Each row below holds a small network's activations on one input, seen along a few directions.
Each table varies a few parts of the input and shows all the possible inputs, shuffled.
Descriptions start from the smaller parts, as in this example, which fits no table here: values(3) and (point or ring(11) or (line(4) and ring(5))).
Shared parts are said once, and a part with two or three values counts as separate values.
In the rows, zero is written as 128.

Other details of the inputs shift rows strongly along three fixed directions, in all tables alike. That doesn't count.

Table:
row 1: [188 126  32 118  81 133 177 210 144 231  85  89  78]
row 2: [133 138 160 113 142 134  99 108 117 138 149  82 118]
row 3: [146 125 115 147 117  97 134 124 149 119 113 172 122]
row 4: [116 106 115 171 127 128 126 129 178 135 128 164 114]
row 5: [135 140  67 105 117 201 191 196  57 143 116 119 147]
row 6: [126 106 126 126 122 114 114 121 169 148 111 166 127]
row 7: [142 130 141 124 143 131 131  96 125 113 151  75 118]
row 8: [ 51 106 167 104 138 187 126 125  86  49 128 199 239]
row 9: [117 131 127 132 126  97 114 132 143 139 110 178 110]
row 10: [119 144 160 110 139 119 108 120 115 130 149  80 115]
row 11: [141 131 152 116 133 137 125 100 133 118 145  72 121]
row 12: [132 115 137 126 110 103 125 137 156 125 105 169 113]
row 13: [130 157 149 128 143 117 103 111 104 129 147  84 121]
row 14: [146 125  84  95 110 221 165 193  66 160 107 115 153]
row 15: [131 144 157 119 135 118  99 118 114 132 148  77 127]
row 16: [115 138 139 165 139 133 123 119 135 117 167  68 123]
row 17: [128 136 142 121 139 117 140 108 122 106 151  73 115]
row 18: [133 155 154 123 138 120 126 112 107 110 143  84 104]
row 19: [126 110 128 126 109 103 137 131 168 123 106 161 121]
row 20: [138 109 113 143 116  97 134 124 159 121 111 161 130]
row 21: [146 123 127 138 121 115 119 118 149 131 104 178 109]
row 22: [128 132 141 121 152 128 118  98 122 131 155  77 122]
row 23: [133 153 141 132 146 113 118 107 108 124 157  83 124]
row 24: [125 139 149 119 135 118 112 111 126 130 149  69 135]
row 25: [144 115 133 135 106 102 116 135 155 128 104 166 125]
row 26: [126 137 139 127 145 113 119 107 118 126 154  72 132]
row 27: [131 140  75 101 126 215 154 188  53 174 111 125 151]
row 28: [ 41 105 158 150 141 202 138 131  94  37 146 197 226]
row 29: [143 128 125 145 114 100 120 128 145 125 103 172 119]
row 30: [134 121 117 138 133 109 120 116 150 142 119 180 116]
row 31: [148 119 118 141 124 112 133 115 153 124 114 177 112]
row 32: [120 127 119 135 129  95 129 128 147 134 119 177 114]
row 33: [112 111 117 131 128  94 130 128 157 136 117 166 122]
Each input here is: values(3) and (point or (values(2) and ring(5))).
Q: The inputs of row 12 and row 14 match in every part but the values(3) part. If row 8 is changed in the same way as row 12 into row 14, which row does it become?
A: row 6
Q: Change only the ring(5) part in row 32. List by row number the other rows that result.
A: row 8, row 9, row 10, row 33
Q: Which other rows agree with row 15 in the values(3) part? List them by row number.
A: row 1, row 3, row 13, row 16, row 20, row 23, row 24, row 25, row 26, row 29
Q: Change only the values(3) part in row 1. List by row number the other rows that result.
A: row 11, row 19

Table:
row 34: [117 119  81 111 119 193 174 175  77 125 108 159 175]
row 35: [134 129 142 131 130 141 124 118 124 118 142  95 135]
row 36: [189 136  52 120 108 116 163 171 151 232 113  57  50]
row 37: [117 117 123 132 131 113 121 122 148 137 122 153 129]
row 38: [117 118 129 128 123 109 130 132 148 126 122 152 122]
row 39: [122 118 129 143 123 117 114 130 148 135 122 151 130]
row 40: [125 127 129 144 126 122 123 127 145 127 122 159 117]
row 41: [133 137 133 131 135 128 133 117 113 110 142  99 133]
row 42: [130 130 145 126 131 146 126 118 126 117 140  97 128]
row 43: [134 122 127 144 118 113 129 128 144 117 118 152 124]
row 44: [129 143 149 105 131 123 118 123 106 123 132 103 131]
row 45: [117 120 124 128 124 105 131 127 147 128 120 151 129]
row 46: [116 117  86 111 118 198 173 179  78 124 109 160 168]
row 47: [142 135 148 107 132 136 117 113 112 123 132 103 132]
row 48: [122 121 130 139 116 108 123 136 147 125 120 149 130]
row 49: [129 126 141 120 137 142 131 114 125 118 144  99 128]
row 50: [125 125 120 139 133 113 128 119 142 130 124 159 123]
row 51: [117 138 146 124 129 133 127 128 121 117 141  96 127]
row 52: [124 123 125 138 132 118 127 123 143 128 126 160 116]
row 53: [121 121 124 134 121 103 126 131 146 126 120 149 134]
row 54: [141 144 145 111 132 128 124 116 102 115 131 107 126]
row 55: [129 139 148 109 138 132 108 118 107 132 135 105 131]
row 56: [120 133 136 129 140 132 117 119 118 128 145  97 138]
row 57: [117 119 132 138 124 122 116 129 151 135 120 152 123]
row 58: [116 130 141 122 142 138 121 119 120 127 147 101 127]
row 59: [128 142 139 139 137 137 122 121 112 119 146 103 128]
row 60: [129 126 120 145 129 112 123 123 141 129 124 157 127]
row 61: [130 123 129 140 119 118 132 128 147 117 116 154 118]
row 62: [136 148 145 116 139 132 115 115 100 125 137 111 125]
row 63: [134 113 122 136 122 116 125 120 152 127 120 149 135]
Q: The inputs of row 44 and row 54 match in every part but one. If row 53 is changed in the same way as row 44 into row 54, which row does it become?
A: row 41
Q: What do these inputs look like to the network?
A: values(5) and (point or ring(5))
Q: Change only the values(5) part in row 51. List by row number the other rows that result.
A: row 40, row 42, row 57, row 61
